These are the activations of a small network on made-up records, seen along a few directions, one row for each record.
Each row is followed by the record's values for the fields Z, V, W, G, H.
Not every record has every field; a missing one is written absent.
Other fields move the rows too, some of them a lot.
Random noise pushes rows far along 21 fixed directions. That doesn't count. These rows show it; they differ only by the noise:
[-193 -246  359 -285 -335  -26 -100  178   60  -78  -43  244   78  324
  -89  143  -88 -134  -62 -335  133  405  228  183   23  505 -221   96
   38  -82  595 -215 -173   59  202  -55  -39   90 -143]
[ 343  352  641 -348 -143  -59   63 -186  160  248 -303    5 -160 -515
   74  -52   99 -401 -519  -51  175  454  210  234 -316 -156   78 -139
  103 -152  362 -464  409  180 -360  273  143  -88 -352]
[ 115  124 -373 -630  148  567  162  126  101  111  310   96  414 -678
  241   91  130  355 -103  -87   46   56  318  177   57  -67  -65 -158
 -540 -357  121 -185  390 -428 -190  172  -49  193   74]
[-170 -216 -183 -199  334 -356  375  280  257  161 -416  260  126 -135
   35  129  173 -357   13  -96   81 -117  229 -483  321 -205   66  803
  397 -799 -414  247  365 -240 -274  863 -234  260 -363]
[  -5  163 -414  270 -190  -98  388 -135  117  463  339   93 -349  -20
  404  270  359 -283   10 -505   67 -129 -192 -528  264 -227   25  317
 -181   32 -418  190   67 -365   86  717  174  -47  237]
[ 157 -172 -227  151  -37  -56 -289  134 -155  246 -210 -381 -197   11
  168 -239 -232  -27  -70 -155  171 -286 -276   83  119 -241 -147  196
   72   94 -108  198 -470   38  126 -110  283  129 -126]
[ 147  310  471   79 -205 -548  -96 -473 -288 -500   29  110  -90  230
 -251  -52  188  145  417 -559 -365  142   98  -39  -45 -204 -234  -80
  207 -138   31 -198 -365  102  294 -190 -129  -62  389]
[-264   45    4 -219  166  331 -378  331   52   64   38  -28  160 -222
  -64   20   94   47  -86  361 -139  327  165  -30 -113  -57 -299  118
  -38  182  200  698   -7 -165  228  178  388 -442 -229]
[-378  482  256   55 -230 -146  197 -200  208 -380 -152  688   96  364
 -463  406 -146 -220  303  167  -79  127   28 -301   89  -39  243   40
  473 -697 -138  -73   -3 -123   38  121 -413  224  -21]
[-265 -578  347 -122   66 -383 -387   -8 -194  132 -779 -135    9  460
   99 -393  260 -270 -266 -878  373  -13 -102   14 -214 -165 -614  201
  212   40  277 -195 -155 -115  231   95  367   71 -189]
[ 219 -272 -285 -237  268 -256   99  387  -91   61  369 -160 -163 -239
 -321 -235 -365   90  -47  357 -364 -281 -398  -68  157  516  231  352
 -107 -133  365  119  273  318    8 -207 -681  428    5]
[ 248  460 -442   47  463  134  -33  109 -250  380  -47 -397   17   37
  282 -349  -94  188 -101  484  199  121 -646   90 -372  -40  450   31
 -552  116  356 -269 -208 -175  226 -146 -328  494 -278]
[ 284    0  282   13   53 -212 -475  132 -343  225 -344 -344 -328 -101
  378 -204   24 -140  -77  286  232  115   26  126  -26 -421   45  -42
  107   30    5  419 -626  430  129   98  358 -276 -378]
[ 245   82 -277   91   16  102  385  -77 -112  -76  -69 -323   -9    8
   94  -51 -494  421 -440 -204  109   40 -280  262    4  472 -200  186
 -278  429  306 -445   53  -85  195 -316    9  122 -212]
[ 346  315 -119  181 -228  -28 -536 -405  294 -200  157 -111 -115 -452
    4   39 -321 -263 -537   69  129 -219 -509 -176  -16   22 -472  -88
 -312  582  -70  254  184 -226 -243  102  213  348  307]
[ 240  359   77  325    1  -95  603  -17  -52  187  187    3 -158  211
  -27  156 -270   97  169 -168  -33   72 -358  257  136  276  195  125
   -5 -136  135 -608  128  -88  164 -137 -442  372  -78]
[-218  170 -113  170 -255   10   79 -293  -76  131 -249 -101  -95  -70
 -374 -147 -175  144 -159 -270  -71 -335 -495  128  -41 -214   40 -264
  205   95  -31 -287  -39 -165   77 -366  255  163  -11]
[ -24  279 -270  732   81  106  487 -206 -208  236  127 -123 -333  484
  289  465   52  118   95 -510   15  -98 -189  203   11   27  -60  336
  190  187 -297  -44   -2 -325   60  268  209  -37 -399]
[-406   92 -553 -120  -12  270 -219  281 -114  121   24  108  216  215
 -268  160 -159  -18  345  -31   -4  -14 -155  153  -65  243    1  -41
   25  -23    3  362 -121 -210   19 -267  -29  449  -86]
[ 164  198   79 -388 -157 -617  243  241 -530  112  246  132 -199 -504
 -263  444  -17   78  491  326 -222   77 -293  198  318  266  397 -377
   19 -278   92  328  -72  383 -128  165 -259  366 -293]
[-244 -184  348  451  163  337  323 -135  302   94  125  104  240 -518
  188  194  288  765 -333  308 -116 -331  183  322  692 -133  172 -246
 -107 -206  -35 -229  195 -349   75  197   86 -170 -197]
[ 437  125  -23  -40 -363 -300   23  -12  153  -30  222  -35  573    9
 -414   46  101  539  495 -223 -273 -240 -326 -341  111  118 -125 -220
 -292  -35  340  259   70  148  -21 -376   10  286  304]
[ 325  703 -678 -378 -609  805  429 -337  304   54 -214  199  106 -233
  723   40 -145  134 -257 -779  495  302  903 -200   93  -22  208 -297
 -494 -227 -308 -438 -119  245 -130 -549  -27 -204  692]

[-463  204 -343  401  584  191 -246 -113  170  -82   85  -82 -229 -627
 -337 -115   55  -74 -346  509 -586 -196  -66  151  -16  239  219  158
  222  418 -321  411  576 -154 -324  -82 -367  143   57] | Z=z3 V=v1 W=absent G=absent H=absent
[-132  487 -219   74  -38   73  215  -76   77   95 -396   61   17 -274
  312  419  164  -66   64 -333  229  361  129  -31  105 -378 -234  299
  127  -39 -434  110 -244 -643  -30  651  487  -44 -351] | Z=z3 V=v1 W=absent G=g1 H=h2
[-103 -210  424 -237 -208 -567   75   18 -198 -187   60  294  397  236
 -289  296  318   70  466 -170   -4  282  -44   89   50  449 -126 -424
 -141  115  319  -76   69   69    4   71  -28  263    5] | Z=z3 V=v2 W=absent G=absent H=absent
[ 269   66  180 -435   35 -498  428   52 -346  414  -45 -127  183  -29
 -214 -518  382  158  512 -471  -86   48 -350 -350  -98 -495 -243 -461
 -256  -42   12 -143  302  157  468 -218  147 -310  605] | Z=z3 V=v1 W=absent G=g1 H=h1
[ -76 -320  203  423 -133 -209  -18   27  -81  625  154 -372 -163 -446
  121  -58  522  300 -216  139 -113 -163 -420  137  289  125  145 -536
 -323  851  180  319   36  178  107   27  547 -315  -55] | Z=z3 V=v2 W=absent G=absent H=absent
[  34  -34  266    0   59 -157  231  142  301  344  370  194  310 -297
 -243   34    0 -446  256  468   82   23 -176  189  286  -92  126 -287
  -77  -55 -336 -252  559 -314 -230  356  -63  422  195] | Z=z3 V=v2 W=w1 G=g2 H=h2
[ 721 -169  154  486  191  -73  705  237  234  167 -149  -82  362  435
  126   -5 -622   92  332  268  393 -516  -74  -40  488 -138 -102   18
  174 -297 -596 -122  516  369 -157 -235  -69   39  -39] | Z=z3 V=v1 W=absent G=absent H=absent
[ 359   44 -175 -142  184  -99 -124   66  -36    3  142  -94  399 -291
  132  -86  121  119  354   -1   40 -141  124   75  141 -196  -58 -180
 -302 -136 -293   95   85  -83 -229  -14  -98  360  290] | Z=z2 V=v1 W=w1 G=g1 H=h2
[ 133   31  460  173 -173 -304  -21 -363   -7   69 -197  129 -370  216
  178   19  423 -136 -121 -364  101 -250 -167 -351 -168 -345  228 -136
  148 -410  112 -242    6  259 -129  154 -177  -74   83] | Z=z3 V=v2 W=w1 G=g1 H=h2
[ 179 -271  -12 -218  141 -154  -42  -41 -406 -522  528    3  123 -111
  -90  349   -7  144  305  -13 -289   76  588  485   58  377 -380 -129
   32  298 -246  358  215  187 -320   86  150 -129  -45] | Z=z3 V=v2 W=w1 G=g2 H=h2
[ 326 -146  401 -400 -160 -353   42   13 -151  -49  -27   69  217  -41
  315  357  280   86 -138   34  404  265 -161 -165 -104  120 -229 -244
 -479   59  478    2   63  -20  -80  618  271  -16 -381] | Z=z3 V=v2 W=w1 G=g2 H=h2
[ 336  430  185 -382 -341   22  301    1  171  -62 -502 -123  554 -191
 -482 -135 -379  231  -52  325   21  281   77   38 -325  -84  247 -212
  145 -121  304 -284  104  288 -210 -431  312 -124 -407] | Z=z2 V=v1 W=w1 G=g2 H=h2
[-358  -22 -534 -198 -153 -113  699 -270   68   65 -364  230   58  186
  231 -164  -45 -336 -280 -166  411  361  646 -228  227  112  346  116
  -19  111 -588 -401  -39   57   82  179  123 -116  139] | Z=z3 V=v1 W=w2 G=g2 H=h1
[-336 -201  -72 -479  146  -37  476 -451  -75 -309   53  316  159  -46
  385  -73  417  -35 -597  162  234  288  539 -369 -130 -158  208  -73
 -426    1 -137 -492  250 -303  116  781  154 -468    1] | Z=z2 V=v1 W=w1 G=g2 H=h2
[ 103  -15 -168   79  330  287  212 -223 -191  -29  368 -327 -372  -57
 -150 -335 -195   78 -264 -250 -355 -274 -289  276 -420 -246 -205  253
  114  177   20 -550  365 -338   70  -91   49 -160   18] | Z=z3 V=v1 W=absent G=g2 H=absent
[-466  356  432  -87  -22  199  -45 -176 -171 -388  -83  476   47  358
 -100  402  109  105   45  389   24  277   28   26 -314 -168  265 -250
  164 -502  287 -186 -225 -248  200  230 -119 -169 -428] | Z=z2 V=v1 W=w1 G=g2 H=h2
[-298  126 -196 -166  -42 -363  242  124   63  106 -599 -255  393 -371
 -335 -377  248  308  -52  552 -229  346   22 -618   30 -324  277  138
   32  365 -127  544 -296   54  359  127  597 -675 -214] | Z=z3 V=v2 W=w1 G=g2 H=h2
[-277 -168  172  -76 -526  -95  480   39  460  -26  142  174   12 -556
 -498    8 -246   96 -446  206 -342   21   20 -283  552  425  106  -26
   40  279  114  -21  335  119  185  -79   98 -421  270] | Z=z2 V=v1 W=w1 G=g2 H=h2
[-222 -121 -112  -63   93 -448 -139 -310  -48 -199 -301  -13  178 -169
  -58  -46  175  -60 -344  336  182 -209 -435 -303  -55 -317  137   61
 -119   18 -120  -83 -162 -487 -122  659  192  364 -318] | Z=z2 V=v1 W=w1 G=g2 H=h2
[ 570 -407  176 -427  694  -22 -259  246 -313   52   61 -326  289  -81
  328 -341  262  171  101 -100  133  -71  135  398 -344   18 -234 -125
 -408 -188  326 -226  440  169 -326  -95 -371  308  -29] | Z=z3 V=v2 W=w1 G=g2 H=h2
[-135  127  -50 -191 -810   96   49  -95  -55  112  448  245 -320 -540
 -147  378 -383 -242   -7  215  120   18 -195  419  388  205  319 -731
 -104  211 -101 -234 -328   16 -105  -82  222  289  156] | Z=z3 V=v1 W=absent G=g2 H=absent
[ 388  -88 -655 -457 -457 -252  -13  140  126 -147   73 -117  149 -156
 -392  -43 -683 -303  251 -199   24 -154 -207 -128   50   29 -206  463
  113  -71 -158  -13 -316 -138 -284   12  181  660    3] | Z=z2 V=v2 W=w3 G=g2 H=h3
[ 236  613 -332  173   11  317  632   -2  110  580  -80  -55 -158 -115
  378 -101  -95  -81   60 -304  243   99 -289  -99   34 -234  166 -101
 -284   15 -269 -481  244 -203  197 -140  -91   22  307] | Z=z2 V=v1 W=w3 G=g2 H=h3
[  24 -172 -187  -23 -181  -29  335  -83   15   35 -195  -85  150  577
  -63 -277 -293 -203  -32 -170  223  237  257   69 -189  187   29  112
   86  345  -39 -422  -88  194   99 -272  300 -106  -88] | Z=z2 V=v1 W=w3 G=g2 H=h3
[ 129  656 -199  -96  200   46 -419 -225  -76 -594 -175  -12  -42 -229
 -166    5 -185  290 -250  600 -293  121  -10 -192 -386  286  342   12
  -93  -29  322  360  -89  376 -177 -410 -580  117 -102] | Z=z2 V=v1 W=w1 G=g2 H=h2
[-122 -360 -424  -73  -29  196 -303 -136  -45  337  522 -502 -255 -242
 -365 -759  239 -188 -128  -89 -596 -180  151  137 -431 -295  149   46
   95  662  -52   65    3   98  -49 -291  537 -395  325] | Z=z3 V=v2 W=absent G=g2 H=absent
[ 662 -302  334 -221 -182 -393 -485 -292   63 -186  236 -271  354  -98
  426 -477  422  118  -70  286  111  291  688   24  -12 -117  282 -147
 -553  195  355 -219 -664  455 -119  109  160   30  126] | Z=z3 V=v1 W=absent G=absent H=absent
[ 634 -144  149 -118   11  104 -275  -77  -25 -392 -140 -340  -76 -184
  -13  -65 -421  283 -345  147  -15 -207  211  317 -229  150  -97   53
  161  -53  292  -12  -23  596 -499 -435  -51  -43 -329] | Z=z3 V=v2 W=w1 G=g1 H=h3
[ 230   42 -336 -214 -416 -136  134  -98   54   -6  480  220 -414  110
   44  181 -274 -462   52 -122  104  -93  -93 -410  121   -8   32  196
  -41 -164 -186   87 -117   93  -45  310  -59  118  290] | Z=z3 V=v1 W=w2 G=g1 H=h2
[-591 -450  239  503  177 -285   66 -243  127  167   83  222 -256  150
  -90  -95  426 -217 -307  658  -49 -375 -145 -322  269  -78  543 -270
  145  165 -343  189  249  173   16  334  -78 -260   85] | Z=z3 V=v1 W=w1 G=g1 H=absent
[-152 -547 -460  117 -272  253  208  206 -325  297  403  -90 -401  559
   79  202 -364 -135  113 -589  132 -471 -176  160  165    9 -366  174
  221  107 -281  180 -140  -81  208   13  506 -187  -83] | Z=z2 V=v1 W=w2 G=g2 H=h1

Which values does each new row have?
[   8  226  -33  -40  -21  549 -200  491  194  650  -20 -142 -266 -375
  313  211   -5  -56 -310 -200  167   -6 -573  -64  -71 -118 -268  250
 -187 -134  478  263  115 -441  149  280  149  -21 -279] | Z=z2 V=v1 W=w1 G=g2 H=h2
[-421   16 -275  690  -74  281 -120 -266  124  -37  178  -50 -218  312
   78  151   96  -63  -46 -113 -189   55  422  480   64  270  442  341
  313  262 -214 -204 -502 -179 -155  -57  -38  211 -195] | Z=z3 V=v1 W=absent G=absent H=absent
[-177 -281  392 -183  180  320 -236  265   83   29  -82   12  -22 -223
  224 -290 -213   77 -513  873  272   20 -180  -37  135 -298   29 -160
 -225  -89  306  -86 -215 -116  474  168  124 -380 -198] | Z=z3 V=v1 W=absent G=absent H=absent
[-399 -388  -94 -570  186 -170  167  453 -242  -73  147  248   12  186
 -440 -206 -273 -349  163  467 -104  254   12  -97  -38  506   69 -111
   22  130   65  168  339  338  264 -199 -315 -134  190] | Z=z3 V=v2 W=absent G=absent H=absent
[ 281  -68  122 -132  300   43 -357 -328 -483 -357  347 -179 -536 -113
  -24 -251 -276  -67 -275  322 -137 -391 -313  289 -438 -319  -41 -255
   46  -20   59 -236   68  146 -118  -97 -144   -6  -27] | Z=z3 V=v2 W=absent G=g2 H=absent
[ -82 -214  -29  184  365 -444  398 -277  -61  307 -369 -351 -106   46
  252 -670  887  347 -272 -831 -287   16   27 -368 -163  -79  252  420
 -195  122  292 -591   96  -21  286   31 -268 -176  221] | Z=z3 V=v2 W=absent G=absent H=absent
[-409  128  223  509  511  317 -583  304  349   44 -472 -189  -46 -190
 -161 -445 -213 -224 -205  783 -222  173  255  312   55  -88  250  392
  520   38 -172  299 -194   38  103 -347 -277  -89 -164] | Z=z2 V=v1 W=w1 G=g2 H=h2
[-210   -3 -322   18 -269  143  125 -202   61  -34 -189   15  210  136
 -365 -168 -162   98   23  334  -49 -332  145 -182  -71 -325  436 -285
  297  -53 -386  133  -92  260 -164 -347  363 -232  -34] | Z=z3 V=v1 W=w1 G=g2 H=h2
[-353  258  352 -221 -103   62 -229  179  482 -157 -836  380  374 -254
 -219  119 -243 -500  -95  -93  356  316  101 -157  115 -195 -557   90
  380 -261 -278  119  228 -414  -64  174  163  104   41] | Z=z3 V=v1 W=w1 G=g2 H=h2
[ 139   17  124  -57 -231  653 -174 -168  -41   97    3  -88 -446  309
  178 -169 -206  -24 -458 -150  171 -154  -20  231 -565  -51  289 -260
   46 -168  524 -555  -81  386 -118 -563  -86 -216 -103] | Z=z3 V=v2 W=absent G=absent H=absent
[-273   12 -676 -183 -433 -142   77 -615 -169 -332 -143  154  -19  346
  -10  171  229   93 -306  -51   41  -36  255 -480 -379  172  506 -104
  -74  270   37  175 -346  288 -277  127  371 -104 -319] | Z=z2 V=v1 W=w3 G=g2 H=h3
[-210  -93 -178 -230 -154  307  -89   98 -256   40  -71   39 -529  -10
   40  181 -402 -217 -374 -320  220 -215 -492  127 -188  140 -259  -77
   75   21  178 -108   63 -112   28  -72   45   56 -136] | Z=z3 V=v1 W=absent G=absent H=absent
[  18 -278  -51 -397   41  313 -191  -15  -50 -179  334   47 -281  -75
  -29 -168   36  -88 -116 -616 -258 -192  165  -35 -282  -71 -430  168
   45 -182  196 -132  286  -56  -21  -97 -109 -200  382] | Z=z3 V=v2 W=absent G=g2 H=absent
[ 494 -245   49  264  691 -568  116 -106 -461   51 -253 -425   92  380
  283 -240   73 -111   34 -108  255  -31  -45  442 -257  312 -112    9
 -104  467 -146 -243  447  325 -354  -20 -163  425 -322] | Z=z3 V=v1 W=absent G=absent H=absent
[-126   13 -510    4  189   13 -459 -240  239 -411 -189   32  546 -263
 -140 -134 -159  -69 -239  331  129 -141  192   12   54  372 -124 -274
 -282  537 -437  341  344  -22 -470 -325  -89  527  367] | Z=z2 V=v1 W=w1 G=g1 H=h2
